These are the activations of a small neural network, seen along a few directions. Each row is one input.
In each table, some parts of the input vary, and every possible input appears once, in random order.
A made-up example of a description, with smaller parts first: one of 3 separate values, together with either a single point or one of 11 places around a ring or (one of 6 places along a line, together with one of 8 places around a ring).
Shared parts are said once, and a part with two or three values counts as separate values.
(in the rows, 100 means zero)

Table:
row 1: 151,122,95,124,71,112,92,107,87,95,73,119,118,117,64,130
row 2: 134,96,83,103,35,98,88,127,77,101,97,96,103,110,52,113
row 3: 69,61,125,65,89,82,77,144,67,125,131,149,122,106,139,111
row 4: 62,91,45,76,54,103,97,96,106,91,97,82,49,122,88,64
row 5: 109,121,80,98,40,63,80,96,100,91,93,43,56,81,20,61
row 6: 78,81,47,80,63,127,101,112,96,94,96,111,74,135,105,87
row 7: 110,93,148,125,165,79,109,87,112,110,137,83,134,71,119,124
row 8: 98,110,60,96,96,145,116,82,105,92,72,129,86,139,120,104
row 9: 121,76,164,86,69,53,60,164,55,128,130,130,139,76,94,141
row 10: 133,101,167,141,181,84,119,87,131,104,75,101,151,63,113,102
row 11: 84,96,136,118,193,112,136,74,139,99,75,117,125,90,158,80
row 12: 103,94,133,96,109,78,82,125,83,112,161,88,143,66,117,137
row 13: 159,139,99,134,106,120,108,71,101,82,51,106,104,105,59,113
row 14: 59,91,119,102,180,114,128,76,123,106,127,99,103,96,167,101
row 15: 52,84,100,74,131,108,100,109,96,109,150,105,115,95,163,110
row 16: 57,110,47,76,66,98,100,81,118,86,88,63,26,104,76,42
row 17: 110,111,84,97,26,80,75,111,87,98,95,64,74,93,32,92
row 18: 110,124,68,108,126,146,131,52,117,77,54,117,76,130,114,86
- What is each input in this table made of? => one of 2 separate values, together with either one of 4 places along a line or one of 5 places along a line

Table:
row 19: 93,89,120,95,157,121,114,93,88,102,110,150,116,120,169,125
row 20: 41,91,56,71,78,106,91,85,107,96,109,89,44,124,102,53
row 21: 79,97,51,80,80,139,99,104,74,92,128,118,80,138,123,124
row 22: 80,83,65,66,36,116,95,122,88,99,59,131,57,137,89,67
row 23: 121,101,138,128,141,131,126,94,115,114,51,150,127,115,125,121
row 24: 133,128,51,135,95,139,119,54,124,67,66,62,77,118,56,89
row 25: 120,95,177,134,155,78,118,92,122,118,88,95,123,66,91,102
row 26: 108,81,154,100,135,68,88,121,78,119,139,127,144,89,135,141
row 27: 114,117,97,104,57,76,89,106,104,89,72,63,71,81,36,60
row 28: 105,130,53,116,118,131,121,53,125,84,108,68,78,112,97,104
row 29: 91,86,155,101,170,65,107,92,101,106,142,93,117,70,140,107
row 30: 141,112,156,97,112,66,86,109,76,109,95,135,144,82,101,119
row 31: 163,107,91,126,50,101,80,118,76,94,97,90,124,99,36,138
row 32: 72,94,119,107,187,102,129,61,126,97,113,107,106,100,164,95
row 33: 54,87,87,73,66,61,78,114,94,109,131,66,64,79,83,74
row 34: 66,74,100,96,147,135,114,126,113,112,108,128,154,102,183,121
row 35: 77,110,86,93,89,78,88,99,92,100,154,47,83,82,92,108
row 36: 117,130,91,116,98,92,93,86,105,93,131,46,94,76,71,120
row 37: 120,126,56,103,89,147,109,85,92,91,102,113,97,129,104,138
row 38: 88,57,138,96,125,89,85,154,91,123,146,114,171,75,150,132
row 39: 149,120,54,119,69,152,114,85,90,79,64,107,97,133,66,124
row 40: 80,86,101,75,49,59,86,120,99,104,94,71,52,81,60,46
row 41: 77,77,94,68,38,68,63,139,65,122,132,104,92,98,87,107
row 42: 60,81,58,59,55,120,88,115,74,107,104,128,64,137,113,90
row 43: 145,126,87,134,81,98,96,84,103,83,93,41,96,80,31,106
row 44: 98,117,57,103,73,109,111,79,129,80,41,84,57,112,61,46
row 45: 127,110,99,99,25,79,71,133,82,100,71,101,103,97,43,98
row 46: 101,91,93,87,57,88,69,131,59,107,159,96,107,108,91,138
row 47: 92,86,101,78,17,67,65,144,79,110,88,107,83,99,64,84
row 48: 60,96,62,80,61,96,97,92,125,92,59,89,40,118,80,33
row 49: 64,69,136,100,162,79,107,123,125,114,141,68,152,50,153,103
row 50: 137,112,95,109,66,96,77,120,77,103,135,95,122,94,73,151
row 51: 108,126,117,106,162,98,127,49,125,87,65,116,102,93,129,71
row 52: 105,99,140,140,171,119,141,63,143,104,62,115,107,102,115,86
row 53: 62,102,49,91,108,124,111,71,106,85,138,77,61,123,115,88
row 54: 126,120,157,100,145,63,105,79,99,97,95,101,115,63,103,84
row 55: 140,83,176,129,119,85,95,123,94,128,91,135,148,90,90,134
row 56: 113,114,61,90,46,124,105,106,96,90,36,123,78,129,71,82
row 57: 49,69,103,102,178,124,128,97,142,101,122,93,135,88,177,86
row 58: 125,124,119,95,133,113,114,80,93,94,60,155,119,109,134,104
- What is each input in this table made of? => one of 4 separate values, together with either one of 4 places along a line or one of 6 places around a ring
- The inputs of row 48 and row 40 match in every part but the choice among 4 separate values. If row 44 is changed in the same way as row 48 into row 40, which row does it become? => row 27
- Change only the choice among 4 separate values in row 42. List by row number the other rows that result. => row 20, row 33, row 41
- Change only the place on the line of 4 in row 29. List by row number the other rows that result. => row 25, row 49, row 54
- Which other rows agree with row 30 in the choice among 4 separate values? List them by row number. => row 26, row 31, row 38, row 41, row 45, row 46, row 47, row 50, row 55

Table:
row 59: 89,94,129,121,198,128,130,75,124,101,128,105,132,90,166,123
row 60: 112,128,36,102,61,132,107,67,108,73,64,92,56,134,63,77
row 61: 153,125,114,121,62,90,90,106,95,102,69,98,109,92,40,112
row 62: 78,85,71,72,22,70,67,134,77,105,135,65,65,95,56,83
row 63: 103,96,144,108,156,86,111,96,113,100,100,104,127,75,131,95
row 64: 76,115,33,73,32,104,84,98,88,87,106,69,43,115,65,77
row 65: 111,90,156,105,142,73,100,111,97,112,112,117,139,76,127,115
row 66: 153,132,79,127,74,128,114,76,103,81,41,99,85,118,48,102
row 67: 94,99,125,115,177,106,127,78,124,102,111,94,132,82,146,106
row 68: 50,99,59,85,113,125,124,66,135,89,63,104,47,127,121,41
row 69: 108,82,166,102,152,83,98,116,81,121,135,136,148,84,144,139
row 70: 62,63,81,71,75,109,86,141,79,118,121,140,119,128,145,121
row 71: 110,92,106,98,37,65,63,136,77,110,117,77,99,83,46,110
- What is each input in this table made of? => either one of 2 separate values or one of 5 places along a line or one of 6 places around a ring

Table:
row 72: 107,99,77,92,68,112,90,118,90,96,93,108,109,110,92,105
row 73: 120,90,144,113,149,103,106,116,94,111,119,121,157,83,138,138
row 74: 127,109,85,112,61,111,94,115,92,96,85,90,101,104,64,117
row 75: 138,112,102,111,82,96,91,100,84,91,98,100,109,100,70,116
row 76: 109,116,97,116,119,93,108,65,119,88,97,75,87,94,82,83
row 77: 98,114,81,113,97,113,112,82,125,90,82,65,77,95,76,80
row 78: 89,90,137,118,184,96,124,83,128,107,116,95,139,79,153,111
row 79: 95,77,160,97,140,71,93,127,94,121,138,109,140,65,132,116
row 80: 67,90,72,94,119,121,114,83,112,92,113,92,76,114,126,86
row 81: 83,90,86,93,103,123,109,92,101,103,92,126,85,129,117,95
row 82: 75,76,96,76,74,86,83,125,82,109,131,100,86,106,105,97
row 83: 113,110,91,116,80,115,106,92,113,99,62,101,83,111,71,93
row 84: 85,118,84,94,122,104,114,72,110,93,103,85,80,99,115,88
row 85: 82,84,90,80,60,81,79,129,90,104,107,91,95,93,88,84
row 86: 95,90,82,94,81,117,91,111,86,102,117,115,101,121,106,120
row 87: 91,99,81,96,89,115,103,97,110,97,70,119,93,118,101,81
row 88: 106,91,150,115,171,105,120,97,109,109,90,131,141,92,150,116
row 89: 111,115,91,96,83,102,91,101,83,102,109,109,106,107,98,125
row 90: 114,99,116,96,75,64,79,109,84,100,112,85,94,82,64,95
row 91: 102,97,99,98,53,80,85,124,91,105,99,73,88,87,59,94
row 92: 129,115,110,111,103,100,108,79,102,90,70,111,91,106,81,90
row 93: 87,101,105,82,76,69,80,113,82,111,125,93,90,90,93,103
row 94: 102,117,97,92,106,109,109,84,96,97,79,122,86,113,111,98
row 95: 77,100,68,95,105,113,111,88,122,88,90,84,86,103,108,68
- The inputs of row 74 and row 77 match in every part but one. If row 72 is changed in the same way as row 74 into row 77, which row does it become? => row 95
- What is each input in this table made of? => one of 4 places along a line, together with either a single point or one of 5 places around a ring
- Which other rows agree with row 81 in the place on the line of 4? List them by row number. => row 83, row 87, row 88, row 92, row 94

Table:
row 96: 118,100,102,97,83,93,76,117,69,103,142,104,122,98,97,143
row 97: 114,94,176,122,182,72,118,90,120,111,94,108,143,63,129,101
row 98: 62,76,148,98,184,87,116,95,121,111,127,105,124,75,169,89
row 99: 103,114,71,103,68,87,88,96,101,92,117,54,87,86,61,94
row 100: 77,77,101,70,72,84,76,131,73,113,131,128,102,109,118,104
row 101: 132,97,132,96,75,79,76,127,64,105,99,130,122,97,85,125
row 102: 68,103,58,83,91,115,114,73,115,88,81,90,47,120,99,55
row 103: 114,100,89,108,111,126,104,106,88,98,115,110,133,112,123,139
row 104: 117,113,102,101,62,75,85,107,97,91,75,78,87,86,48,76
row 105: 107,96,95,104,66,82,79,120,82,106,137,67,106,89,68,125
row 106: 76,75,90,81,102,122,99,120,93,103,106,137,112,121,140,102
row 107: 124,95,127,105,57,73,76,131,83,110,95,95,103,85,52,109
row 108: 68,76,96,78,57,77,79,136,88,118,125,92,83,97,91,92
row 109: 65,94,75,73,65,83,87,113,102,101,105,76,65,93,89,67
row 110: 130,97,119,109,99,112,104,115,86,102,69,140,132,111,106,119
row 111: 99,98,148,121,189,87,120,80,123,106,138,83,142,67,147,121
row 112: 123,121,95,118,112,131,125,73,119,94,41,124,92,121,97,94
row 113: 69,101,70,91,117,137,123,78,119,99,77,121,75,128,131,82
row 114: 106,122,67,117,126,146,125,66,118,87,88,97,92,120,114,115
row 115: 122,124,82,113,85,109,113,66,120,82,48,93,66,113,59,63
row 116: 106,128,56,112,98,125,119,62,117,81,90,67,65,109,77,86
- The inputs of row 116 and row 102 match in every part but one. If row 105 is changed in the same way as row 116 into row 102, which row does it become? => row 108
- What is each input in this table made of? => one of 3 separate values, together with either a single point or one of 6 places around a ring

Table:
row 117: 123,120,56,96,5,94,76,109,83,89,77,73,57,111,17,86
row 118: 85,98,79,98,100,125,112,92,111,97,81,110,84,120,110,89
row 119: 120,112,105,115,123,123,116,87,105,98,81,118,115,109,112,117
row 120: 116,95,116,102,106,97,91,117,85,105,113,118,136,96,114,128
row 121: 96,109,100,113,134,103,118,75,126,93,89,80,98,90,106,85
row 122: 118,102,130,115,130,97,111,89,105,101,91,107,109,93,102,103
row 123: 90,94,117,100,119,82,97,105,107,104,121,81,113,77,108,97
row 124: 83,108,74,95,106,116,113,74,110,91,91,98,69,118,107,83
row 125: 81,81,93,83,80,98,88,125,89,106,114,109,104,104,110,100
row 126: 78,92,90,81,89,94,92,107,89,103,124,97,83,103,108,96
row 127: 109,90,140,101,109,70,86,119,90,113,118,109,132,80,105,115
- What is each input in this table made of? => either a single point or (one of 2 separate values, together with one of 5 places around a ring)
